A small network was shown many inputs. Here are its activations along a few directions, one row for each input.
Each table varies a few parts of the input and shows all the possible inputs, shuffled.
A made-up example of a description, with smaller parts first: one of 4 places along a line, together with either a single point or one of 9 places along a line or (one of 3 separate values, together with one of 5 places around a ring).
Shared parts are said once, and a part with two or three values counts as separate values.

Other details of the inputs shift rows strongly along two fixed directions, in all tables alike. That doesn't count.

Table:
R1: -2,5,37,-30,10,40,12,-16,33,18,6,-18,25,-2,-20,5,14
R2: 14,-5,-22,29,-10,-33,9,-1,-33,-18,2,-5,-12,-8,43,-2,-2
R3: -25,10,52,-103,14,45,-1,-11,35,25,1,-1,21,-9,14,14,-4
R4: 5,3,5,-14,-10,-2,4,-8,-3,-6,-8,-1,2,-5,32,2,0
R5: -22,7,14,-34,9,11,-15,1,15,6,12,4,3,-2,-15,-2,1
R6: -9,9,21,-79,15,-2,13,-23,-30,7,21,-2,-12,-45,106,12,-20
R7: -6,2,-16,28,-5,-12,-16,16,5,-7,-14,19,-10,21,-41,-10,-2
R8: -1,2,-23,21,6,-43,-4,5,-39,-20,16,5,-24,-9,35,-7,-11
R9: 2,12,-9,-1,2,-42,3,-3,-37,-22,-2,15,-27,-8,59,-5,-16
R10: -7,8,52,-47,6,65,5,-15,61,27,-8,-11,38,10,-54,6,18
R11: -4,-16,-17,39,-17,22,-20,18,32,7,-8,-2,16,24,-87,-5,17
R12: 13,-13,-38,55,-13,-30,-1,6,-31,-16,5,-4,-13,-3,16,-6,1
R13: 7,-3,0,23,-4,29,3,-7,20,15,-1,-4,10,1,-42,-3,13
R14: 0,-9,-5,7,7,-13,1,18,-4,-3,0,-3,1,13,-16,6,-5
R15: 4,2,-7,4,-15,2,-1,-3,-1,-1,-12,5,-1,-3,15,-1,1
R16: -6,-20,-14,34,3,6,-17,33,26,6,0,-4,15,33,-95,2,5
R17: 23,0,-19,37,0,-20,21,-18,-38,-7,12,-7,-16,-26,54,-5,-3
R18: 20,-2,-18,60,-14,12,5,0,11,4,-23,8,0,15,-47,-7,9
R19: -25,16,41,-81,22,5,-2,-11,5,1,21,-8,6,-14,40,4,-3
R20: 18,-8,-33,51,-7,-41,3,19,-29,-17,-19,15,-21,16,4,2,-15
Description of these inputs: one of 4 places along a line, together with one of 5 places around a ring.
Q: The inputs of R3 and R7 match in every part but the place on the line of 4. If R20 is changed in the same way as R3 into R7, which row does it become?
A: R9
Q: Change only the place on the ring of 5 in R17. List by row number the other rows that result.
A: R1, R10, R13, R18

Table:
R21: 6,-16,15,23,-1,43,4,5,46,16,-6,-20,36,25,-87,1,18
R22: 11,14,22,-18,-1,9,22,-16,3,2,-24,9,-2,0,30,2,-4
R23: -20,15,14,-39,13,-18,-10,6,-3,-10,-1,13,-10,6,18,0,-12
R24: 0,-10,13,-23,17,-3,11,4,-8,5,15,-16,9,-5,18,13,-10
R25: 13,3,-12,24,-17,7,-2,-14,-2,0,-8,9,-5,-8,7,-5,3
R26: 5,17,9,-18,-12,16,2,-19,6,7,-16,15,-2,-14,30,-4,0
R27: -20,-4,9,-28,16,-12,-9,5,-9,-5,31,-14,3,-8,15,1,-6
R28: 8,-9,-8,64,-5,35,-9,6,42,15,3,-15,23,22,-114,-8,29
R29: -1,5,14,-37,5,-7,6,9,-1,2,-17,11,-1,6,21,11,-16
R30: 12,10,18,-21,-9,10,18,-13,4,4,-26,9,3,-3,31,3,-4
R31: -18,1,9,-39,7,-15,-17,6,-5,-10,12,3,-3,-1,16,4,-10
R32: 14,1,16,-17,-6,13,17,-18,1,2,-12,-2,6,-8,29,6,-2
R33: -1,-10,7,-29,6,-2,9,8,-4,5,3,-12,7,-2,23,17,-4
R34: -19,-4,3,-34,5,-12,-11,9,-5,-4,19,-10,2,-4,21,5,-1
R35: -24,6,6,0,-1,30,-27,14,47,9,-15,19,7,30,-94,-12,12
R36: 32,-19,-49,93,6,-59,16,23,-49,-21,5,-5,-22,12,-3,2,-9
R37: -15,0,12,-25,22,-15,-2,2,-10,-5,37,-18,1,-10,14,2,1
R38: 25,-4,-46,77,-4,-61,10,27,-42,-25,-31,26,-35,27,2,-1,-22
R39: 5,4,7,-3,-1,21,7,-25,-1,10,16,-14,7,-26,26,-3,5
R40: 12,-14,-65,98,-12,-47,-8,12,-49,-22,12,7,-32,-5,0,-20,-5
R41: -12,4,5,-15,12,4,-1,-14,-10,4,34,-13,-4,-27,18,-7,8
R42: -15,5,1,-29,-3,6,-14,-10,-4,-1,10,9,-8,-16,21,-5,-2
R43: 11,-12,19,25,6,40,10,3,44,16,-1,-24,34,24,-91,3,25
R44: -18,10,10,-42,5,-17,-15,10,-2,-8,-3,13,-6,4,19,1,-12
R45: 40,-17,-53,97,-25,-37,20,8,-39,-19,-22,0,-18,6,16,-3,2
R46: 3,21,14,-15,-4,15,6,-23,5,6,-14,16,-8,-11,29,-5,0
R47: -15,14,3,-33,-5,3,-12,-6,0,1,-5,19,-11,-11,24,-8,-4
R48: -17,0,-4,-24,-5,8,-9,-7,-5,5,16,-5,-3,-21,25,-4,7
R49: -3,-8,1,20,-17,50,-14,3,51,21,-8,-10,29,16,-84,-1,28
R50: 0,-5,13,-33,7,-5,4,4,-4,1,-3,0,2,1,19,15,-14
Q: What is each input in this table made of?
A: one of 5 places around a ring, together with one of 6 places along a line
Q: The inputs of R41 and R28 match in every part but the place on the ring of 5. If R47 is changed in the same way as R41 into R28, which row does it become?
A: R26
Q: Change only the place on the ring of 5 in R23. List by row number the other rows that result.
A: R22, R35, R38, R46
Q: A walk changes only the place on the ring of 5. It starts at R33 and steps to R45. List the rest of the walk in order.
A: R49, R48, R34
